Each row below holds a small network's activations on one input, seen along a few directions.
In each table, some parts of the input vary, and every possible input appears once, in random order.
Descriptions start from the smaller parts, as in this example, which fits no table here: one of 8 places around a ring, together with either a single point or one of 11 places along a line or (one of 3 separate values, together with one of 6 places along a line).
Shared parts are said once, and a part with two or three values counts as separate values.
In the rows, zero is written as 128.

Other details of the inputs vary at random and push rows far along two fixed directions, the same in every table; ignore that.

Table:
R1: [158 146 114 109 152  86 151 123 173  94  81]
R2: [146 184 134 147 134 169 104 138 113 136 109]
R3: [111 101 126 105  94 121 167 128 115 145 165]
R4: [150 142 105 111 151  90 145 126 162 107  80]
R5: [149 130 105 109 146 100 146 121 160 104  76]
R6: [166 165 136 144 159 143  77 119 101 136 116]
R7: [118 112 135 140 132 164  89 120  80 164 205]
R8: [114  93 134 100  93 128 177 122 124 130 162]
R9: [143 173 131 141 133 174 105 134 110 135 103]
R10: [144 134 120 119 119  92 156 145 172  93  73]
R11: [134 162 129 155 135 178  98 155 143 114  97]
R12: [113 100 128 103  92 118 173 126 120 136 168]
R13: [ 86 106 147 162 117 186 111 119 102 140 180]
R14: [136 172 122 145 133 166  97 142 102 152 108]
R15: [108  98 190  80 123  81 172 119 160 103 193]
R16: [104  82 113 100 125 117 166 120 146 115 167]
R17: [160 162 125 146 155 146  70 118  96 146 110]
R18: [143 135 101 110 150  88 143 128 154 114  79]
R19: [153 137 112 109 149  95 150 119 165  96  76]
R20: [149 142 118 121 121  83 150 148 173  97  79]
R21: [ 98  84 141 127  99  97 167 112 135 122 165]
R22: [132 153 106 140 163 168  93 134 126 128  91]
R23: [ 96  76 117 114  96 126 159 147 137 127 150]
R24: [ 84 102 137 159 115 185 106 118  96 148 173]
R25: [142 171 125 142 132 175 101 134 106 141 101]
R26: [ 84 105 144 162 117 184 110 117 101 143 178]
R27: [144 137 115 123 119  88 148 150 167 107  80]
R28: [125  80 122 104 116  85 137 114  98 156 180]
R29: [130 171 140 173 143 144  91 121 124 129  99]
R30: [144 164 120 144 166 177  95 129 137 112  96]
R31: [154 161 185  82 150  30 161 125 187  89 114]
R32: [135 138 126 138 124  74 138 118 140 125  80]
R33: [ 89 111 134 150 113 198 114 156 124 136 185]
R34: [135 164 123 143 131 176  98 138 101 148 103]
R35: [ 84 108 122 151 113 196 103 159 109 151 177]
R36: [125  74 122 103 115  94 139 111  96 153 175]
R37: [177 136 125 105 140  59 134 106 130 118  94]
R38: [160 167 128 147 158 135  69 125  98 152 119]
R39: [ 95  83 133 128 101  98 160 112 125 133 159]
R40: [ 92  75 131 127 100 108 158 114 118 136 153]
R41: [132 158 121 155 136 175  94 156 135 124  93]
R42: [135  82 132  99 116  81 150 107 113 139 188]
Description of these inputs: one of 2 separate values, together with either a single point or (one of 4 places along a line, together with one of 5 separate values).
Q: The inputs of R13 and R21 match in every part but the choice among 2 separate values. If R23 is changed in the same way as R13 into R21, which row does it become?
A: R35
Q: Start at R36 and move only the place on the line of 4, one step at a time. The first step leads to R17. Which rows follow, in order?
A: R37, R6
Q: Change only the choice among 2 separate values in R19. List by row number the other rows that result.
A: R16

Table:
R43: [149 140 119 120 146 108 119 132 138 121 105]
R44: [135 169 124 160 159 178  82 129 120 128 102]
R45: [ 99  94 136 124 109 118 147 124 127 133 166]
R46: [149 142 124 135 129 102 119 129 126 128  97]
R47: [137 138 125 121 119  91 156 125 150 112  81]
R48: [ 97  90 142 124 111 114 146 123 125 133 170]
R49: [173 158 141 115 146  86 113 101 105 141 116]
R50: [144 145 117 135 120 124 129 132 127 130  87]
R51: [139 162 139 132 137 138 121 138 142 118 108]
R52: [142 156 135 123 129 127 137 137 147 112  98]
R53: [147 145 112 119 141 119 126 135 138 122  98]
R54: [103 107 129 142 134 171 109 123 111 137 172]
R55: [153 128 118 118 116  72 149 126 141 122  90]
R56: [105  86 119 114 113 130 161 118 130 123 151]
R57: [ 94 144 155 165 141 233  64 144  93 152 194]
R58: [137 181 144 157 152 183  76 143 123 129 120]
R59: [114  91 112 104 113 128 158 131 129 131 153]
R60: [100  93 131 121 105 117 159 124 129 131 159]
R61: [114  90 119 118  97 117 156 127 118 138 154]
R62: [144 142 128 135 152 112 115 120 140 116 102]
R63: [115  88 118 105 120 119 147 129 128 132 167]
Q: Describe the family of inputs behind these rows.
A: either a single point or (one of 4 places along a line, together with one of 5 separate values)
Q: Change only the choice among 5 separate values in R53. List by row number the other rows that result.
A: R44, R51, R60, R61
